Here are a small network's activations along a few directions, averaged over the inputs that share one value of a field.
Related values have similar rows: they may be neighbours, one step apart, or belong to one group.
Random noise pushes rows far along 11 fixed directions. That doesn't count. These rows show it; they differ only by the noise:
[164,190,-81,126,746,-250,77,-111,-272,583,196,-185,-104,-184,-117,-71,190,-208,425,24,27]
[-42,-190,-239,-326,-30,47,-154,-150,31,-138,-3,158,-296,-148,49,-191,117,-117,-591,-114,-29]
[-181,486,298,-28,-1,344,191,100,6,111,-80,-135,-70,244,-224,137,-230,-138,267,325,-70]
[125,189,-237,-35,242,-14,-46,-342,-10,202,156,125,-272,-69,-114,-182,201,-151,-248,-119,-109]
[67,139,150,97,101,179,-85,-31,124,278,101,204,-373,-219,-54,104,-236,-139,-224,60,12]
[-129,-60,-9,188,197,165,-171,-6,76,31,-194,-208,23,-91,15,-5,-60,-111,109,31,110]
[178,-29,66,230,-36,-109,-60,-207,191,87,126,-271,-217,-51,94,3,-97,140,-96,81,343]
[-24,121,-91,241,362,39,-91,27,-139,252,-40,-295,143,120,-261,-80,128,-38,354,82,93]
[-176,111,133,-452,-259,67,-9,129,-259,215,204,-210,108,94,-55,15,92,-327,-64,-42,349]
[246,181,-116,292,-14,-53,27,-157,96,78,72,-20,-242,152,-202,-109,122,216,-119,95,-60]
[-3,-293,184,3,-26,-43,-243,4,-107,81,12,-86,-205,131,-208,188,-189,278,-90,341,504]
[222,428,-38,225,-390,1,373,55,225,-122,166,-33,167,146,59,-13,134,134,189,-159,-420]
[-192,-450,25,215,11,154,-305,476,87,-56,-328,-377,131,-295,186,-44,-103,-119,-28,-18,284]


Values of Sapor:
v5: [86,-74,44,277,-408,37,-281,71,-13,209,114,75,240,69,-129,169,35,13,-48,-188,263]
v7: [-17,-249,18,79,140,131,-122,686,-148,355,79,155,215,-95,-154,-107,-182,-103,-28,-18,82]
v3: [-246,21,294,189,-89,137,80,299,-266,77,-510,-34,152,122,-41,92,86,-220,295,181,103]
v2: [9,33,122,171,87,106,-249,182,-413,353,-118,454,-158,242,-601,292,9,69,7,243,-5]
v8: [83,125,-98,-14,495,-276,161,-63,-48,255,-74,-417,-197,-34,-27,-181,71,4,139,264,43]
v1: [110,269,52,246,-386,-51,-14,-33,198,134,216,54,183,-181,244,-109,27,-210,-124,-359,-19]
v9: [166,-20,158,152,288,-108,-78,112,99,85,247,-137,197,-6,-85,0,-319,243,247,105,208]
v4: [-137,23,131,-165,-297,-31,-44,59,-58,-86,126,-116,275,144,-18,-46,-15,-48,1,-118,207]
v6: [18,-79,54,357,-203,-32,-18,212,8,78,-24,-110,394,-131,339,-32,148,-153,198,-391,178]
Sapor is arranged as 3 separate groups.
List the group mates of v3, in the order listed.
> v7, v6
List the group mates of v8, in the order listed.
> v5, v2

Values of Lefuv:
d9: [146,-171,-73,-43,-230,-215,-189,-8,101,53,320,-314,179,-73,61,-174,149,56,-277,-273,423]
d7: [-132,-48,-441,-75,755,109,-127,-397,113,-111,-18,-174,-12,-190,78,-195,-60,-93,48,-147,-212]
d2: [-32,-90,50,-70,-132,-177,95,-29,-18,-219,-116,-74,-61,64,4,14,24,145,-31,167,15]
d4: [47,-105,-88,11,-153,-65,8,38,144,-333,-27,-63,105,-136,259,-57,7,62,7,-119,-129]
d5: [106,76,-10,14,237,-88,233,4,183,-119,315,-178,154,132,-36,-95,-324,392,265,172,-29]
d6: [23,225,250,-311,-313,2,507,272,-81,-209,70,143,124,368,-121,352,-158,328,442,318,-387]
d8: [37,-53,-240,-293,205,-51,114,381,-99,21,223,-74,117,86,-263,-185,39,165,3,52,-234]
d1: [-166,-207,54,-193,-220,-62,-101,-501,-270,-212,-212,402,129,188,118,280,248,-39,90,-152,109]
d3: [0,-155,-72,248,158,172,-280,25,97,62,-30,187,56,-82,-86,-55,-128,26,-162,-76,93]
Lefuv is arranged as 3 separate groups.
List the group mates of d7, in the order listed.
> d6, d8
List the group mates of d1, in the order listed.
> d5, d3
